A small network was trained on invented records. Each row is its activation on one of them, seen along a few directions.
After each row come some of the record's fields: U, D, G, S.
A field that a record lacks is left out.
Other fields move the rows too, some of them a lot.
Random noise pushes rows far along 2 fixed directions. That doesn't count. These rows show it; they differ only by the noise:
[ 210  171   97    1  -78  123 -179  185  141  204  322   66  148   15
   97   21 -117   24]
[  97  326  -74  171  256  244  -32  326  -67  -19  157   98    1 -148
   89  101  -13    7]
[ 297 -137  299 -576 -554  -18 -341 -252  455  339  251  -16  250  604
  104 -350  -17  -56]
[ 157  284    1  178  126  190 -100  323   10  108  288   94   82 -163
   93  126 -108   37]

[  11 -130  -26   45 -144 -163 -139  -71  213  172  141   45  347   53
  161   72 -180  -75]  U: u1 / S: s4
[  51  198   11  -38  121  245  130   24 -215 -209 -156  -22 -333  -74
 -239 -124  265   84]  U: u1 / D: d3 / G: g4
[-258  202 -268   23  475  398  120  -98 -284 -565 -456    8 -316   98
 -137 -100  493  -97]  U: u1 / D: d1 / G: g4
[ 412  322   73 -331   10  356  115  291  -89  -46 -122  -24 -307  110
 -126 -320  145  -27]  U: u3 / D: d3 / G: g3
[-186 -279  -46    6 -121 -228  -87 -221  120   82    4   -8  230   83
   63   96 -130  -22]  U: u1 / S: s3
[  57  -29   44  584  -71 -273  -11  375   -7  432  510   56  276 -623
  192  435 -532  200]  U: u1 / S: s1
[ 239  -69  305 -332 -302  -18   -4  -39   21  147   -1 -123 -241  102
 -152 -257   19  140]  U: u3 / D: d3 / G: g1
[-272 -111 -194  -86  286   28  145 -259 -157 -319 -400   21 -212  100
  -40 -143  324 -113]  U: u2 / S: s4
[-161 -252   87  123 -260 -179 -256 -426  214  133  195  -25  307  154
 -175  179   38   43]  U: u1 / S: s2
[ -47  204 -119 -141  382  276  155    8 -248 -419 -459  -39 -408  154
 -143 -117  416  -62]  U: u5 / D: d3 / G: g1
[-278 -381  -96 -571 -190 -146 -128 -804  244 -267 -443  -50   95  803
  -54 -396  474 -208]  U: u1 / S: s4
[ -56  -42 -252   -1  104 -136   65   49  139  -22  -64   48  250   77
  276   60 -136 -200]  U: u3 / S: s4
[  25  395 -267  175  507  242  406  536 -380 -226 -206   26 -395 -383
  132   58    7  -44]  U: u3 / D: d3 / G: g2
[-285 -396   11   37 -280 -209 -379 -663  290   75  182  -15  460  358
 -147  132  158  -32]  U: u1 / S: s2
[-404 -223  -14  494  -52 -163 -349 -558  101   -5  306   33  335  -48
 -294  413  153  119]  U: u1 / S: s3
[ 194   30 -115 -206  -68 -119   98  246  206  141  -75   14  212  166
  327  -72 -268 -222]  U: u3 / S: s4
[-275  -72 -198  360  194 -118  -43  -24  -16  -54   40   41  263 -103
   52  353  -94  -74]  U: u1 / S: s2
[ 322 -188  384 -675 -599 -133 -104 -131  317  308  -21  -35  -26  478
  122 -482  -65   -3]  U: u1 / D: d4 / G: g2
[-462   50 -345  216  506  117  176 -171 -308 -478 -436   25 -176   -2
 -121  138  364  -75]  U: u1 / S: s3
[  16 -137 -120 -343  -97 -166   71  -52  194   26 -204  -24  154  342
  273 -175 -124 -224]  U: u3 / S: s4
[-267  -10 -302    3  242   34    1 -320  -16 -270 -219   -8  129  320
    2   23  317 -163]  U: u3 / S: s4
[ 243 -275  110 -433 -403 -428  116  202  305  421  -24  -66  207  251
  445 -218 -477 -160]  U: u3 / S: s1
[ 143  -96  244  -81 -227 -189   98  120    7  272   84 -103 -252 -223
   20  -36 -262  180]  U: u3 / D: d3 / G: g1
[ 116  514  -51  527  476  365  186  623 -495 -126  111  106 -376 -743
 -183  143  -28  204]  U: u1 / D: d4 / G: g1
[ 196   62  241  197 -169  -14 -148  125  -14  227  319  -35  -66 -269
 -198  162 -117  252]  U: u1 / D: d3 / G: g1
[ -14  433 -222  119  525  343  240  378 -422 -347 -261   48 -400 -301
  -41  -36  207   21]  U: u3 / D: d4 / G: g1
[ -93 -326  137 -767 -238  -94  104 -431   70 -168 -499  -28 -285  554
   64 -712  276 -127]  U: u1 / D: d4 / G: g4
[ 310  345  -28 -263  177  388  209  316 -190 -203 -279    5 -415  -18
  -86 -301  240  -43]  U: u5 / D: d2 / G: g3
[ 143 -116  145 -274 -375  -50 -267 -177  339  241  247  -21  278  352
   94 -164  -82  -43]  U: u3 / D: d4 / G: g4
[ 108 -384  149 -398 -421 -568  154   42  262  424  -28  -87  153  135
  435 -224 -507  -44]  U: u3 / S: s1
[ -94  -33 -147  239  215 -221  238  318 -168   51  -91   40   18 -360
  212  158 -258   32]  U: u1 / S: s1
[ -75 -154   17 -318 -105 -106   48 -201   67  -67 -189    3  -83  238
   85 -306  106  -47]  U: u1 / D: d4 / G: g4
[ 139 -178  309  -34 -384 -143 -137   49  128  291  208  -66   18 -134
   26  -32 -294  119]  U: u1 / D: d1 / G: g4
[ -78 -211   48  227 -305 -272 -408 -217  413  360  504   25  695  146
   83  367 -347  -76]  U: u3 / S: s2
[-324 -192 -154   22  282 -304  307  -21 -155 -159 -399   38 -128 -133
  207  -49  -14  -83]  U: u1 / S: s1
[ 131  162   47 -353  131  304  206   74 -265 -297 -420  -34 -594   61
 -212 -406  329   48]  U: u1 / D: d3 / G: g3
[ 146  133   94 -384  102  393  130   23 -167 -267 -223  -43 -416  166
 -113 -358  352  -27]  U: u3 / D: d2 / G: g2
[-240  164 -348  128  441  207    4 -117 -108 -387 -272   56  131  231
  -35  163  342 -205]  U: u1 / S: s3
[-111   40 -141  344  270 -184  177  289 -139   14  -29   36   32 -327
  229  242 -194   17]  U: u1 / S: s1
[-423 -161 -200   -9  200    4   26 -536  -98 -401 -389  -10  -88  308
 -175  -83  480  -80]  U: u1 / S: s3
[-200   -7  -95  523  190 -150   81  143 -172   23   97   42   19 -500
  -21  343 -185  136]  U: u1 / S: s4
[ 206  -47  294 -237 -207  -73  192  138 -161   84 -160 -120 -484 -179
 -151 -265  -25  226]  U: u1 / D: d3 / G: g1
[-447  -60 -502   56  456  -37  123 -284  -21 -428 -438   34  116  303
  159  111  320 -294]  U: u5 / S: s4
[ -26  -95  -98   54 -100 -209  -46  -24  152  169  106   -5  276  106
  150  151 -218  -98]  U: u5 / S: s4
[  -4   37 -145  236   99 -106  -28  190  128  124  177  102  324 -166
  197  237 -277 -167]  U: u3 / S: s4

Here are new rows. What are their fields?
[-213 -157 -113 -244  183 -100  148 -182  -38 -215 -409   -8  -76  323
  136 -191  195 -167]  U: u1 / S: s1
[-318 -219 -111   81  127 -224   26 -264  -18 -109 -165   -6   54   81
   56   77   99  -32]  U: u1 / S: s1
[ 340  154  294  279 -194  106 -185  372   61  355  609   20  109 -449
  -40  292 -365  198]  U: u3 / D: d2 / G: g2
[ 148  -75  334  129 -344  -65 -167  -33   66  314  433  -35   24 -238
 -226   86 -180  246]  U: u1 / D: d3 / G: g4
[-282  -37 -369  163  291 -110   35 -125   95 -163 -128   28  302  156
  235  220   38 -233]  U: u3 / S: s4
[ -31  108  -25  -53  187   85  265  129 -248 -209 -308  -43 -401 -142
  -91  -85  118   76]  U: u1 / D: d3 / G: g4
[  83   -6   57 -162  -63  -70   95  165   -1   21  -87   21 -186  -57
  207 -229 -138    8]  U: u1 / D: d4 / G: g4
[ -82 -165  166 -123  -83 -132  162 -123 -152   -7 -209  -96 -444 -161
 -117 -142   54  211]  U: u1 / D: d3 / G: g1
[ 445   70  391  -56 -430  -13  -95  254   59  390  392  -57  -99 -210
 -174  -73 -285  231]  U: u1 / D: d3 / G: g3
[ 237  355   39    0  151  325  100  304 -247 -178 -109   -7 -403 -202
 -248 -115  158  110]  U: u1 / D: d3 / G: g3
[  15 -101   32  241  -45 -351  107  259   -3  298  168   33  139 -396
  221  171 -424  121]  U: u1 / S: s1
[-437 -185 -270  -51  270  -54   92 -347 -103 -406 -446    9  -60  216
  -38  -21  293 -118]  U: u1 / S: s3
[-305   36 -322   13  383   21  192 -207 -175 -405 -467  -11 -100  246
   10  -60  348 -168]  U: u1 / S: s4
[-458   94 -618  -38  883  -59  693  221 -440 -663 -923   32 -399  -58
  399 -141  247 -262]  U: u3 / S: s1
[-331  -43 -294   40  480 -124  340   98 -248 -315 -515   10 -196  -33
  237   29   43 -140]  U: u1 / S: s1
[ 119  -78  172 -248 -225 -115   31   94   86  195   -4   32  -56   34
  219 -223 -179   42]  U: u1 / D: d4 / G: g2
[  67 -114   33  120 -254 -271 -157   10  305  337  267    3  432   49
  184  222 -339  -57]  U: u1 / S: s4
[  89  380  -46  465  330  149   95  573 -231   38  186  151  -85 -596
  127  247 -211  134]  U: u1 / D: d4 / G: g2
[ 162  176   71   54   19  111    5  148 -124   48  122  -13 -187 -237
 -108  -80   22  136]  U: u3 / D: d4 / G: g1
[ 327  211  202  118 -157   51  124  401  -79  217  221  -32 -198 -395
 -104   32 -234  175]  U: u1 / D: d3 / G: g4
[ 198  523 -137   10  544  497  439  644 -461 -371 -285   32 -571 -346
   78 -127  133   -7]  U: u3 / D: d2 / G: g2
[-101 -104  -35  -93  -87  -65 -154 -352  165  -18   -9  -10  254  401
  -36  -31  164 -135]  U: u1 / S: s4
